These are the activations of a small neural network, seen along a few directions. Each row is one input.
Each table varies a few parts of the input and shows all the possible inputs, shuffled.
A made-up example of a description, with smaller parts first: one of 3 separate values, together with either a single point or one of 9 places along a line or (one of 4 places along a line, together with one of 5 places around a ring).
Shared parts are said once, and a part with two or three values counts as separate values.
(in the rows, 128 means zero)

Other details of the inputs vary at random and push rows far along two fixed directions, the same in every table; ignore that.

A family of inputs:
row 1: [107 132 224 164 166 151 101 109 107 112  62]
row 2: [133 135  92  98 105 113 135 138 131 119 171]
row 3: [155 111  56 112 113 105 136 155 169 146 162]
row 4: [138 119  74 110  98 123 136 107 153 121 143]
row 5: [118 154 126 115  68 143 109 147 125  78 120]
row 6: [119 147 130 110  67 136 106 145 123  73 132]
row 7: [113 110 168 139 193 129 141 107  89 168 140]
row 8: [139 135 130 123  69 119 100 155 144  85 101]
row 9: [135 150 132 133  73 122 106 143 153  81 108]
row 10: [133  95 120 156 226 121 149 111 132 208 146]
row 11: [141 133  80 122 112 115 126 144 164 123 144]
row 12: [147 100  53 109 197 112 190 121 138 221 200]
row 13: [154 112  41 107 199 121 180 118 144 217 205]
row 14: [107 130 228 178 154 144 105 112 103 116  61]
row 15: [117 157 131 107  68 135 130 139 128  75 112]
row 16: [115  95 156 152 186 141 140  76 108 167 109]
row 17: [120 125 219 162 192 143 107 101 105 140  77]
row 18: [108 116 177 154 191 152 131 110  88 165 117]
row 19: [136 142 132 130  66 116  99 152 149  91 101]
row 20: [137 152 134 127  71 119  96 145 153  86 103]
row 21: [120 155 129 106  67 126 125 139 119  66 120]
row 22: [136 126  81 103 105 110 152 141 127 124 162]
row 23: [143 114  59  99 107 116 139 150 140 144 191]
row 24: [102 128 199 154 181 160 133 106  81 146  86]
Description of these inputs: one of 2 separate values, together with either a single point or one of 5 places around a ring or one of 6 places around a ring.
- Changing only the choice among 2 separate values turns row 7 into row 2. The same change can be made to row 16. Which row results? => row 4

A family of inputs:
row 25: [143 134  85  86  59 114 132 147 126 104 162]
row 26: [147 135  62 110  64 123 117 158 165 110 133]
row 27: [107 121 160 148 234 140 177  94  88 197 144]
row 28: [180 115  22 105 168  99 170 137 180 208 196]
row 29: [127 104 134 147 151 135 126 127 132 153 123]
row 30: [112 124 140 136 104 141 118  89 130  93  95]
row 31: [111 153 140 110  77 137 130 147 107  68 111]
row 32: [101 162 135 120  70 147 127 143 114  71 116]
row 33: [145 123  65 119  68 104 110 163 163 105 156]
row 34: [128 145  74  95  71 131 135 157 133  89 160]
row 35: [119 152 190 151 121 153  98 124 123  97  68]
row 36: [107 139 165 114 103 135 121 131  97  96 110]
row 37: [173 104  28 109 165  78 157 146 178 197 217]
row 38: [114  96 167 154 211 136 152  56 108 171 103]
row 39: [139  87 130 158 230 107 148 110 122 214 154]
row 40: [ 87 140 223 137 128 161  99 115  75  88  79]
row 41: [104 126 214 162 115 144 105 127 105  95  54]
row 42: [111 111 198 145 204 153 129  88  71 171 127]
row 43: [139 107 128 145 196 127 146 113 128 194 123]
row 44: [141 142 128 129 130 125 111 132 153 124 131]
row 45: [134 160 153 125  76 121 101 147 149  75  94]
row 46: [149 136  75 112  72 103 108 164 170  98 160]
- Changing only one part turns row 39 into row 33. The same change can be made to row 27. Which row results? => row 32
- Describe the family of inputs behind these rows. => one of 2 separate values, together with either a single point or one of 4 places along a line or one of 6 places around a ring
- Start at row 32 and move only the place on the line of 4, one step at a time. The first step leads to row 34. Which rows follow, in order? => row 40, row 42
- Start at row 27 and move only the place on the line of 4, one step at a time. The first step leads to row 31. Which rows follow, in order? => row 36, row 25
